Each row below holds a small network's activations on one input, seen along a few directions.
In each table, some parts of the input vary, and every possible input appears once, in random order.
A made-up example of a description, with smaller parts first: line(4) and (point or ring(9) or (values(2) and ring(5))).
Shared parts are said once, and a part with two or three values counts as separate values.

Other details of the inputs vary at random and push rows far along three fixed directions, the same in every table; ignore that.

Table:
r1: [-30  43  22  27  44  30  -6  26  46  -3 -24]
r2: [  2  20   6   7  25   4 -15  14   8  -6   2]
r3: [-37   1  -9  14 -33   4  30 -28 -24  -4 -19]
r4: [ 10 -25  16  -1   4   4  18   3   3  20 -35]
r5: [ -4 -27   4   4  -2   5  26  -7 -10  13 -34]
r6: [-45  -5 -19  10 -32  13  28 -24 -15 -12 -16]
r7: [  9  27  -7   0   9 -22 -29  -4   4  -5  36]
r8: [ 20 -39   1   0 -12  10  17  12  -3  14   7]
r9: [  9 -20  16   9  20  12  20  14   9  16 -44]
r10: [-16  12  -9   3   2  -2 -11 -10  -9 -10  14]
r11: [-45  67  10  41  41  39  14  27  54 -24 -22]
r12: [  7  33 -18  -5 -16 -33 -31 -20 -18 -17  55]
r13: [-29 -16 -15  -2 -40   1  26 -30 -22   0 -12]
r14: [-47  49  18  41  50  34   4  21  35  -7 -31]
r15: [-48  17   2  18  -7  14  10 -14 -10  -1 -20]
r16: [ -4  40  -4  10  14   3  -5  11  31 -19  15]
r17: [ 42 -35  10  -6  -2   5   6  24   4  14  16]
r18: [  1 -26  19  -3  27  26   2  23   6  15 -43]
r19: [  5  27 -32  -7 -19 -27 -15 -22  -2 -29  59]
r20: [-12  34 -11   5  -9  -8  -1 -11  13 -14  24]
r21: [-12 -34  -9  -1 -27   0  26 -20 -33  -1 -23]
r22: [-11 -42  -9  10 -41  17  31  -8 -27   3  -1]
r23: [ 16 -31  10 -17  -8 -10  -6  -4 -17  26 -12]
r24: [-28 -20 -11   1 -25   4   8 -21 -41  -4 -13]
r25: [  5  22 -25   7 -28 -13  -5 -12  -6 -21  77]
r26: [  5  24 -22  -1 -16 -33  -9 -26  -5 -16  49]
r27: [ -6 -30   1   2  -1  11  25  -5 -12   6 -34]
r28: [-36  49  11  42  46  34  19  25  42 -19 -33]
r29: [-28  -1  15   9  22  32   7  18  17   6 -39]
r30: [ 38 -26  10 -15  18   1   3  23  10  10 -18]
r31: [ 46 -23  12 -13  10 -17  -1   9   2  14  -6]
r32: [ 11  30  -7 -12   9 -17 -35   3  16 -11  48]
r33: [  4  30 -19 -15 -22 -23 -32 -14 -12 -21  58]
r34: [ -3  29  -6  10  15   2  -2  10  23 -18  10]
r35: [ 39 -23  19 -23   9  -8 -20  19   4  23  -6]
r36: [-30 -21 -13   0 -26   3   7 -23 -40  -4 -13]
r37: [-30  21  11  25  18  18  23   3  23   2 -30]
r38: [ 36  38   1   1  34 -19 -24  17  34 -15  39]
r39: [-44  -7 -19  15 -24  10  31 -28 -24 -12 -17]
r40: [  4  22 -22 -11 -29 -30 -10 -29  -3 -16  53]
r41: [ 67 -24  25  -6  32   7  -6  49  31  20  15]
r42: [-28  -1  -5  12 -23   5  25 -21 -15   0 -21]
r43: [ 35 -27  10 -22  13  -3 -18  17  -5  12  -3]
r44: [-13 -32   4  -5 -18   1   6 -17 -25  20 -24]
r45: [ 35 -27   7 -22  11  -4 -19  16  -7  12  -3]
r46: [  7 -35  -6 -18 -29 -17  -3 -22 -44  13   0]
r47: [ 51 -17  12 -24   6 -17  -9  16  15  18   3]
r48: [ -8  31   0   6  25   5 -20  12  20 -14  16]
r49: [ 30 -26   9 -25   6  -3 -18  13   0  16  -3]
r50: [  7  33 -15 -13 -25 -29 -34 -17 -11 -16  57]
r51: [ 16 -24  18  -4  19   3  -4  13  -3  22 -27]
r52: [ 16  33  -5   2  -2 -25 -12  -6  13 -10  34]
r53: [-50  41 -25  19 -12  -3  -8 -25 -13 -29  32]
r54: [ 21 -33   4 -21 -21 -18 -11 -10 -27  21  -1]
r55: [-40  -3 -14   9 -33  13  27 -20 -18 -14 -17]
r56: [-24  42  15  33  37  20  15  18  43  -3 -26]
r57: [ 52 -23  24 -19  21  -4  -3  27  23  23 -20]
r58: [  9 -33  -4  -8  -5  -5  15  -9 -13   8 -12]
r59: [-14   1   6  15  11  11  23   1   5   4 -31]
r60: [ 21 -35  -7 -28 -10 -12 -15  -8 -22  10  11]
r61: [-16  18  -8  -1  -9   1 -14  -7  -3 -14  17]
r62: [ 25  37   3   0  38 -14 -39  19  26 -10  37]
r63: [ 36 -38   0 -23   6  -6   3   4   1  14  -6]
r64: [-36   2   7   9  -8  20   9  -1  -6   3 -31]
r65: [-34  36 -28   6 -21  -7 -17 -22 -15 -32  40]
r66: [ -5 -28   1  -4 -12  15  21  -3  -5   7 -32]
r67: [ 10  25  -6 -13   0 -13 -29   1   4 -11  39]
r68: [ 55 -18  15 -25   9 -18 -10  19  16  17   3]
r69: [ -6  -3  23   7  17  14   3  15   3  16 -34]
r70: [ 50 -24   7 -26  13 -13 -10  15  20  14   8]
r71: [-30 -12  -5   1 -34   1  10 -24 -39   6 -16]
r72: [  0  27   2  25  18  14   3  22  33 -11  35]
r73: [ 33 -26  -8 -16 -20 -25   1 -13 -22   8   7]
r74: [-50  -4  -8   6 -30  13  14 -24 -24  -1 -18]
r75: [ 13  31  23  15  49   5 -22  32  33   1  -7]
r76: [-39  -6 -20  10 -26  12  27 -22 -19 -14 -14]
r77: [ 32 -21   4 -30 -13 -21 -22  -2 -12  16  18]
r78: [ 10 -23  15   1  22  21  19  22  13   9 -43]
Description of these inputs: line(6) and (point or (values(2) and ring(6))).
Q: Changing only the line(6) part turns r3 into r37. The same change can be made to r45. Which row results?
A: r60
Q: Which other rows does r15 become when the line(6) part takes its other values? List them by row number.
A: r23, r44, r54, r69, r71
Q: Which other rows does r69 become when the values(2) part takes its other values? List them by row number.
A: r52

Table:
r79: [-12  14  18   3  46  18  -3   6  10  11 -25]
r80: [ 78 -72  16 -42   8 -34  -5  22 -11  19 -31]
r81: [  4  42   2  42  17   5  -3  23  24 -11  12]
r82: [-21  -3  24  10  26  26 -11  16  29  16 -11]
r83: [  8  -4   7  36  27  20   7  28  21  14 -20]
r84: [-42  29 -14  15 -53 -11  40 -41  10 -13  42]
r85: [ 84 -97 -17 -59  -9 -53 -24  -7 -28  24  19]
r86: [-34 -10  -7  22 -48  15  22 -23 -23 -21   3]
r87: [-53  17 -40   8 -20 -17   8 -35 -26 -40  26]
r88: [-14  11  33  18   9  24  -5  17  27   9 -28]
r89: [-23 -59 -21 -10 -27  36  31  -7 -26   7 -34]
r90: [-10  31 -12  24  31  -1  -9   8  38 -27  -2]
r91: [ -4  40  -5  24  24  -5  -6  12  35 -32  -6]
r92: [ 12  19  28   2  32   7  -3  10   9   9 -35]
r93: [  7 -50   2  -6 -25  11  37 -21 -50   6 -48]
r94: [-37  11 -14 -12 -48  11   9 -18 -31 -14 -10]
r95: [ -3 -16  23  11  31  25   7  30  19   3  -2]
r96: [ -3  42   4   6  19 -18 -27   5  32 -15  -6]
r97: [-34   2 -16  11 -19   9  32 -33 -45 -22  -7]
r98: [  6  -7  14 -18  40 -11 -18  18  17  10 -21]
r99: [  4  18  28  17  21   5  -5  30   7  23 -30]
r100: [ 27 -13 -11 -38  -1  -4 -30   6   6  13  24]
r101: [-11 -58   7 -32 -23 -15  14 -16 -46  18 -52]
r102: [ 5 -8 10 21 36 13  9 33  6 14 -6]
r103: [18 38 10 28 23 -5 -4 31 16 -9 16]
r104: [-23 -38   5  13 -42  10  22 -15 -43  31 -53]
r105: [ 36   2  13  11  28  11   4  10  16  -2 -21]
r106: [  2  -4   4  17  47  27  12   8  19   2 -22]
r107: [ 35  23 -17 -28  -3 -15 -21  14   2 -24  58]
r108: [-8 28 -6 37 35 10 -4 22 25 -3 23]
r109: [ 12  38   3   2  17  17  -2  32  30 -26   9]
r110: [-23   5 -14   8 -32  -5  59 -47  -6   5 -11]
r111: [ 11 -28  41   3  32  16   9  40  -3  45 -60]
r112: [-52  29 -32   9 -30 -18 -13 -43 -12 -27  10]
r113: [ 41 -11   2  -5   5 -24  -7  19 -18  10  30]
r114: [ -8  13  42   9  17  19  -5  26  23   9 -24]
r115: [ 50  -8   8 -40   1 -49 -35   4  -4   6   7]
r116: [-46  25 -45  14 -42  20  12 -28 -11 -39  24]
r117: [-12 -36  40  14  21  43   6  25  25  33 -65]
r118: [ 13  13  12 -10   7  20 -12  24  26   5 -24]
r119: [ 81 -30 -15 -35 -43 -70   4 -20  -9  37  66]
r120: [ 22 -57  22 -24  40   0  -8  21  17  36 -58]
r121: [ 40 -44   6 -16   5  -9 -16   9   7  10  40]
r122: [ 28 -12  25 -28  -5 -19 -28   9  -6  15  28]
r123: [ 58 -29 -14 -27 -33 -47 -41 -17 -28  28  47]
r124: [-10  33  19  20  24  12  -1  25  24 -23  26]
r125: [-18  53   6  -5  22  16 -15  26  25 -14   7]
r126: [ 15  28 -16 -34   2 -15 -38   6   8  -7  54]
r127: [-79  33 -13  16 -33   8  -1 -35 -22 -23  35]
r128: [ 57   9 -32 -42 -36 -86  -9 -37  10  -5  79]
r129: [-44  48 -20  19 -34  -3  -1 -51 -25 -26  11]
r130: [ 23  18 -13 -15  11 -42 -20   2   1 -28  41]
r131: [  8  14  27  -4  39   8  -5  12   6  12 -28]
r132: [  6  27   0  12  46   7  -2   7  15 -14  17]
r133: [-24  48  -7   9  13  25 -19  13  37 -13   2]
r134: [ -5 -49 -12  -9 -43  29  34  -6 -28   0 -44]
r135: [-27 -51   5  -2 -20   9  22  -9 -48  36 -40]
r136: [-24 -10 -27  17 -25  12  22 -42 -30 -15  -8]
r137: [-36 -19 -13  22 -40  18  17 -24 -17 -15   7]
r138: [ 24  34 -12  -6   5 -23 -39 -25   5  -5  41]
r139: [-22 -57  -1   1 -23  10  17 -14 -40  38 -36]
r140: [-51  30 -29   9 -19  -1  -5 -53 -25 -17  25]
r141: [ 41  23 -16 -29 -21 -28   7  -4  38  -1  54]
r142: [-41 -45 -16  -7 -24  41  40  -3 -33  -2 -38]
r143: [  0  33  21  22  16  11  -3  26  28 -23  18]
Q: Changing only one part turns r110 into r128. The same change can be made to r140. Which row results?
A: r120
Q: What is each input in this table made of?
A: values(5) and (point or (values(2) and ring(6)))
Q: Start at r133 and move only the ring(6) part, one step at a time. The first step leads to r118. Which rows follow, in order?
A: r94, r125, r126, r100
Q: Which other rows does r134 become when the values(5) part takes its other values? List them by row number.
A: r81, r86, r91, r105
Q: List by row number the other rows that have the values(5) part in common with r111.
A: r81, r83, r99, r102, r103, r104, r108, r113, r119, r123, r135, r139
Q: Start at r116 and move only the ring(6) part, one step at a time. The first step leads to r134. Which rows follow, in order?
A: r109, r107, r142, r89
Q: Which other rows does r98 become when the values(2) part takes its other values? List them by row number.
A: r87
